m =
[[ 0.5 -2.3  0.6  0.5]
 [-0.4  2.6  0.4 -0.6]
 [-0.1  0.4  1.9  0.2]
 [ 1.0 -0.5  0.8  1.0]
 [ 1.5  2.7  0.2  1.3]
 [-1.3 -0.3  1.4 -1.3]
 [-2.0  0.3  2.4 -1.8]
 [ 1.1 -0.8 -1.1  0.6]
 [ 1.2  1.7 -1.4  0.6]
 [-0.8  0.8  0.5 -1.1]]
Indices start at 1.
(1, 1) -> 0.5
(5, 3) -> 0.2
(8, 2) -> -0.8
(5, 2) -> 2.7
(1, 4) -> 0.5
(9, 2) -> 1.7
(3, 1) -> -0.1
(2, 3) -> 0.4
(1, 3) -> 0.6
(5, 4) -> 1.3
(6, 2) -> -0.3
(4, 4) -> 1.0
(2, 1) -> -0.4
(6, 1) -> -1.3
(3, 2) -> 0.4
(10, 2) -> 0.8
(9, 4) -> 0.6
(2, 4) -> -0.6
(4, 3) -> 0.8
(5, 1) -> 1.5
(1, 2) -> -2.3
(3, 3) -> 1.9
(9, 3) -> -1.4
(7, 2) -> 0.3

M =
 0.05   0.16   0.09  -0.10   0.18  -0.08  -0.09  -0.16  -0.02  -0.02   0.19
 0.19   0.21  -0.07   0.22   0.21   0.20   0.23   0.14   0.22  -0.11   0.08
 0.20   0.21  -0.07   0.18   0.17   0.19   0.17   0.08   0.20  -0.10   0.10
 0.05   0.16   0.08  -0.10   0.16  -0.05  -0.05  -0.15  -0.02  -0.03   0.19
 0.06   0.12   0.09  -0.12   0.17  -0.12  -0.10  -0.16  -0.05  -0.01   0.17
-0.13  -0.10  -0.13   0.12   0.12  -0.10   0.22   0.10   0.19   0.08  -0.12
 0.19   0.19  -0.11   0.24   0.20   0.16   0.22   0.14   0.19  -0.08   0.06
 0.11  -0.13   0.24  -0.06   0.24  -0.10  -0.10  -0.16  -0.15   0.21   0.04
-0.14  -0.09  -0.14   0.11   0.14  -0.13   0.23   0.08   0.21   0.04  -0.14
-0.14  -0.05  -0.16   0.06   0.14  -0.12   0.19   0.02   0.21   0.04  -0.12
Indices start at 1.
row 1 col 1 => 0.05
row 4 col 7 => -0.05
row 10 col 1 => -0.14
row 3 col 5 => 0.17
row 9 col 4 => 0.11
row 6 col 3 => -0.13
row 8 col 3 => 0.24
row 10 col 2 => -0.05
row 7 col 11 => 0.06
row 2 col 4 => 0.22
row 8 col 5 => 0.24
row 10 col 6 => -0.12
row 9 col 1 => -0.14
row 9 col 6 => -0.13
row 1 col 9 => -0.02
row 7 col 3 => -0.11
row 1 col 2 => 0.16
row 5 col 9 => -0.05
row 7 col 6 => 0.16
row 5 col 4 => -0.12
row 6 col 7 => 0.22
row 8 col 1 => 0.11
row 9 col 9 => 0.21
row 5 col 11 => 0.17
row 10 col 11 => -0.12
row 5 col 5 => 0.17
row 5 col 2 => 0.12
row 2 col 5 => 0.21
row 7 col 2 => 0.19
row 6 col 6 => -0.10
row 4 col 10 => -0.03
row 10 col 4 => 0.06

A = [[3, 11, -10, 12, -5, 9, -1, -4, 19, 10, -3, -15], [15, 1, 6, 12, -11, 3, -4, -1, 36, 16, -5, -21], [10, 6, 2, 21, -4, 9, -9, 5, 33, 1, -5, -9], [20, 7, 2, 27, -1, 16, -11, 9, 42, 4, -6, -12], [8, 7, 4, 23, -7, 10, -7, 4, 33, 0, -6, -7], [12, 6, 3, 22, -4, 12, -9, 6, 35, 3, -6, -9], [0, 2, 4, 14, -9, 3, 4, -2, 15, -7, 2, -6], [0, 5, -5, 10, -6, 3, -2, -2, 20, 1, -2, -4], [14, 5, 4, 17, -8, 10, -8, 4, 36, 7, -7, -16], [8, 7, 3, 23, -7, 9, -7, 4, 32, 0, -6, -7], [0, 1, -2, 5, -1, 1, 0, 0, 5, -1, 0, 2], [1, 1, 3, 11, -6, 3, 2, -2, 12, -4, 2, -4]]
Indices start at 1.
(1, 1) -> 3
(3, 1) -> 10
(5, 7) -> -7
(6, 10) -> 3
(3, 11) -> -5
(10, 12) -> -7
(2, 1) -> 15
(11, 6) -> 1
(5, 11) -> -6
(1, 4) -> 12
(7, 6) -> 3
(9, 7) -> -8
(7, 8) -> -2
(8, 4) -> 10
(3, 10) -> 1
(1, 3) -> -10
(10, 11) -> -6
(10, 3) -> 3
(10, 1) -> 8
(6, 4) -> 22
(7, 10) -> -7
(12, 2) -> 1
(1, 5) -> -5
(6, 9) -> 35
(9, 12) -> -16
(6, 1) -> 12
(11, 5) -> -1
(4, 7) -> -11
(7, 7) -> 4
(2, 9) -> 36
(1, 8) -> -4
(1, 12) -> -15
(9, 3) -> 4
(6, 3) -> 3
(12, 1) -> 1

a =
[[ 25   3 -32  -9  -7  29  -6   7   0  -5  14  24   2  12  -2]
 [-16  13   9   1   5 -27  23   8  -3 -34   5   4 -31  28  15]
 [-12 -15   3 -13   8   2 -11  -7 -18  -9 -19   9  19   0  -4]
 [ -4   2  11   8  -1 -14   6   3   5  11   9 -15  -7  -4 -19]
 [ 19  -8  -6   6  -1  11  -5  -6  -3  13   6  -5  13   0 -31]
 [  2   7  -9  -2  -1   7 -18   4  -5  11  -4  12   5 -21  -7]
 [  1 -14  13  -9  -7  -3  13   6  10  22   5  -3  12  11  -5]
 [ 16 -10  17 -17 -12  -4  12  10   3  28 -10  27  24  21   5]
 [-12  20   1  11   4 -15  -1   4   1 -10   2  -4 -24 -14  10]
 [-15   7   0   3   7 -12  -8   5  -7  -1   8  -7 -12 -16 -25]
 [  8 -10  11  -3  -1 -11  13   5  -7   5   8   4   6  26 -37]
 [  4  -3  29   2  -5 -23  12   3   1  25  -9   2  10   8 -11]
 [ -8  -6   7   6   8  -4   0 -13  -7 -11 -10 -13   3   0   0]
 [ 15  -2  -4   3  -3   5  -5   3   0  20  11   0   8  -5 -35]
 [ 12  -1 -19  -1  -1  12  19   2   3 -31  22   3 -17  38   4]]
Rows and columns are counted from 1.
row 1 col 1 => 25
row 14 col 12 => 0
row 4 col 11 => 9
row 6 col 15 => -7
row 6 col 8 => 4
row 2 col 5 => 5
row 14 col 4 => 3
row 1 col 2 => 3
row 3 col 4 => -13
row 14 col 3 => -4
row 13 col 4 => 6
row 9 col 3 => 1
row 6 col 11 => -4
row 9 col 13 => -24
row 4 col 13 => -7
row 15 col 3 => -19
row 14 col 11 => 11
row 13 col 13 => 3
row 12 col 5 => -5
row 10 col 11 => 8
row 5 col 2 => -8
row 13 col 9 => -7
row 14 col 7 => -5
row 3 col 6 => 2
row 8 col 9 => 3
row 13 col 1 => -8
row 12 col 6 => -23
row 11 col 15 => -37
row 9 col 10 => -10
row 3 col 14 => 0
row 10 col 6 => -12
row 14 col 14 => -5
row 2 col 1 => -16
row 6 col 7 => -18
row 10 col 14 => -16

X =
[[-24  17  32   4  31  22 -14  30 -27  10  31  22  24  19  20  16]
 [ 36  -1 -29  20 -31  21  32 -25  33  35 -15  34 -16  35  37  -5]
 [-19   4  -8 -19  -4  13 -25 -15 -20  11 -21  26   3  32  28   2]
 [-31 -12 -33 -34 -35  -3 -35 -32 -29  12 -33  26 -28  25  26 -25]
 [ 33 -27 -35  -7 -37 -16  14 -35  35  31 -37  20 -35  30  18 -33]
 [-18 -21 -30 -23 -32 -13 -24 -27 -15  33 -30  27 -34  31  26 -28]]
Rows and columns are counted from 1.
row 1 col 1: -24
row 3 col 6: 13
row 6 col 12: 27
row 2 col 14: 35
row 1 col 15: 20
row 2 col 6: 21
row 4 col 13: -28
row 6 col 13: -34
row 6 col 5: -32
row 1 col 4: 4
row 2 col 10: 35
row 4 col 1: -31
row 1 col 11: 31
row 2 col 9: 33
row 3 col 7: -25
row 1 col 9: -27
row 4 col 3: -33
row 2 col 8: -25
row 3 col 1: -19
row 3 col 2: 4
row 2 col 12: 34
row 1 col 8: 30
row 4 col 16: -25
row 5 col 12: 20
row 5 col 2: -27
row 5 col 9: 35
row 3 col 3: -8
row 6 col 7: -24
row 2 col 5: -31
row 3 col 5: -4
row 6 col 9: -15
row 1 col 10: 10
